A small network was shown many inputs. Here are its activations along a few directions, one row for each input.
In each table, some parts of the input vary, and every possible input appears once, in random order.
Descriptions start from the smaller parts, as in this example, which fits no table here: line(4) and (point or line(9) or (values(3) and ring(5))).
Shared parts are said once, and a part with two or three values counts as separate values.

Other details of the inputs vary at random and push rows far along three fixed directions, the same in every table; ignore that.

A family of inputs:
R1: 0 -39 -8 24 -1 9 9 -2 -10 -2 -1 -22
R2: -7 21 1 -8 10 -7 -21 -15 -2 22 6 34
R3: -14 24 1 -3 -6 -9 -1 23 -13 -4 2 -15
R4: -15 10 12 -19 -14 -9 3 27 -4 -16 -6 -14
R5: -17 15 -21 5 -6 5 -41 -32 26 -8 -11 8
R6: 6 -23 -4 6 18 3 25 13 3 -20 -10 -8
R7: -14 41 5 1 -5 0 -40 -24 18 -2 -1 0
R8: -6 32 -9 -7 -7 0 -8 14 13 -15 -3 -15
R9: 13 -18 -6 13 -13 0 23 5 11 -12 -9 -26
R10: -10 -22 -24 22 4 11 6 -9 27 -43 -19 -25
R11: 23 -46 -5 10 7 -3 31 9 -6 12 17 -8
R12: -11 18 1 -6 -17 -13 1 25 -18 -10 -3 -7
R13: 4 17 11 -9 -8 -14 4 41 -4 -16 -8 -5
R14: 15 -23 -2 9 -5 4 37 19 1 4 8 -8
R15: -4 12 -2 -8 -1 -2 -16 40 1 -26 -4 -1
R16: 3 -15 17 8 3 13 0 -55 -1 33 2 -12
R17: 7 -22 5 21 18 6 -3 -59 4 16 4 14
R18: 17 -33 11 25 -2 10 17 -4 6 9 -3 -9
R19: 10 12 -1 -15 4 15 -22 -23 -5 17 4 22
R20: 10 -17 -6 10 10 15 -7 -42 11 21 -11 10
R21: 16 3 7 -14 -1 -14 27 26 -16 19 25 21
R22: -12 -32 -21 30 3 5 -1 -15 32 -44 -17 -29
R23: 2 35 5 -15 1 6 -20 -18 5 10 -5 3
R24: -13 14 -3 0 11 0 -17 7 8 -31 -14 3
R25: -16 -22 3 8 -14 9 10 21 12 -23 -8 -28
R26: 3 19 3 -12 -8 7 -1 20 2 -3 0 11
R27: 29 -33 7 9 -2 -15 39 1 -8 17 12 -10
R28: -21 15 -4 14 -20 5 -28 14 31 -37 -10 -13
R29: -14 20 -7 0 -6 7 -44 -11 16 -17 -1 5
R30: -2 -33 2 8 8 11 1 -41 -2 29 -3 3
R31: 16 9 7 -15 -4 -5 12 14 -6 3 -2 2
R32: 16 -2 -7 -15 3 0 13 13 -14 13 15 13
R33: -7 6 10 -24 15 -4 0 -29 -24 23 10 30
R34: -11 12 6 -28 -1 2 -18 1 -15 9 9 15
R35: -6 -3 -3 -6 9 -14 20 30 -31 18 7 13
R36: -5 -20 -2 20 -12 6 14 6 -8 0 0 -14
R37: 0 21 0 -11 0 -17 5 26 5 -7 9 -11
R38: -1 1 4 -16 17 -20 31 27 -44 13 18 22
R39: 6 -13 2 15 12 10 -14 -34 8 19 -10 11
R40: 7 28 15 -3 4 5 -22 -29 1 24 3 7
R41: 5 20 -9 -24 9 -9 6 8 -16 26 9 35
R42: -3 12 7 1 -13 -11 -9 13 8 -17 -4 -8
Each input here is: line(6) and (values(2) or ring(5)).
Q: The inputs of R36 and R1 match in every part but the line(6) part. If R26 is changed in the same way as R36 into R1, which row does it become?
A: R19
Q: Change only the values(2) part in R30. List by row number the other rows that result.
A: R35
Q: Which other rows agree with R4 in the line(6) part? List them by row number.
A: R9, R12, R13, R27, R31, R42
Q: Change only the ring(5) part in R24. List by row number the other rows that result.
A: R6, R10, R17, R22
